A small network was trained on made-up records. Each row is its average activation on records with the value named, seen along a few directions.
Values that are neighbours, or in one group, have similar rows; names and order tell nothing.
(in the rows, 500 means zero)
Strong random noise was added to every row along 4 fixed directions; ignore it. To show where, here is one row again and again, with new noise each time:
[418 479 532 433 533 482 553 559 603 619 529 443 436 467 550]
[474 380 583 516 544 467 451 583 459 523 419 554 531 577 482]
[463 402 553 518 514 448 491 613 498 633 570 517 343 562 582]
[485 474 528 442 515 493 538 495 522 544 510 422 403 462 550]
[452 321 603 560 501 471 556 532 449 487 440 470 577 553 537]
[442 261 611 620 446 456 646 517 430 513 540 403 500 553 637]


ZERID, 17 values:
gadar: [386 535 476 394 483 509 473 628 725 686 526 504 543 482 449]
kufoz: [492 642 435 447 567 514 513 458 567 499 473 519 585 459 481]
rab: [395 622 438 413 497 493 647 505 717 624 607 402 456 395 618]
did: [417 546 504 614 515 513 563 499 530 505 605 576 603 503 522]
tenef: [457 679 431 373 546 532 442 406 618 510 462 428 492 346 388]
nes: [557 524 462 598 438 532 351 578 394 465 517 671 482 608 403]
datez: [341 445 546 491 542 455 648 560 644 580 558 450 552 502 569]
gelas: [737 248 571 732 358 468 435 391  92 242 423 571 526 694 540]
mibom: [514 543 481 469 549 447 484 555 528 570 565 497 422 530 569]
lir: [468 494 509 520 607 459 401 576 431 524 512 575 387 552 510]
zafi: [413 318 544 636 451 465 573 553 499 517 539 496 620 548 509]
niv: [572 635 453 511 524 547 505 378 444 380 496 512 506 438 482]
sugen: [591 500 486 535 456 546 429 473 421 409 432 563 606 533 365]
bevi: [424 617 448 542 511 504 362 708 582 608 514 783 641 599 346]
tun: [562 480 460 539 435 419 434 653 556 671 638 614 321 593 619]
dab: [460 521 531 384 572 508 520 499 579 513 415 427 563 458 452]
gekan: [556 516 473 502 483 545 398 519 469 496 435 573 506 522 426]
The values of ZERID form a tree with 4 forks.
Which values are neighbours of gelas? Give them in the order they are listed.
> rab, tun, gekan
Which values are neighbours of lir? Give them in the order they are listed.
> datez
Which values are neighbours of tenef? Give them in the order they are listed.
> zafi
Which values are neighbours of bevi? Give them in the order they are listed.
> nes
Which values are neighbours of niv? Give them in the order they are listed.
> kufoz, did

RETOD, 17 values:
gini: [726 267 580 474 467 503 356 358 241 249 211 395 571 545 363]
kemil: [248 576 489 474 414 627 610 490 854 555 520 439 906 346 314]
rine: [423 589 451 598 565 470 533 453 559 389 356 693 985 548 431]
rulo: [528 738 542 215 703 522 442 412 596 477 398 411 346 360 505]
loz: [503 372 636 456 702 393 343 606 507 437 105 747 881 664 426]
vakes: [450 241 660 671 456 430 490 595 306 521 514 559 506 662 447]
mufe: [609 471 474 443 334 423 416 619 600 530 572 521 452 667 520]
ruk: [455 477 370 326 469 552 454 701 635 763 559 525 400 457 413]
zisek: [329 630 434 418 452 509 609 723 933 843 545 538 529 433 622]
mol: [385 588 486 385 714 461 409 574 573 549 472 465 391 433 508]
zafa: [593 602 441 423 586 556 273 422 308 370 425 573 280 453 406]
pom: [519 671 410 519 498 538 499 519 575 584 586 613 328 450 543]
dat: [394 857 423 245 723 572 400 533 706 568 414 618 555 361 328]
sagil: [394 523 453 605 475 504 377 571 570 627 503 707 729 536 364]
nop: [423 609 540 393 579 529 493 665 682 522 372 660 872 632 342]
kig: [648 413 535 492 441 503 422 449 324 454 489 420 309 563 404]
fenak: [347 714 443 534 714 456 506 622 605 652 698 549 352 405 528]
The values of RETOD form a tree with 4 forks.
How many steps from neighbour to neighbour lead from loz to pom, at the fewest?
> 5
Which values are neighbours of kemil? Give them in the order they are listed.
> sagil
Which values are neighbours of fenak? Give them in the order they are listed.
> dat
Which values are neighbours of gini? Give them in the order they are listed.
> kig
Which values are neighbours of mol? Give them in the order they are listed.
> rulo, zafa
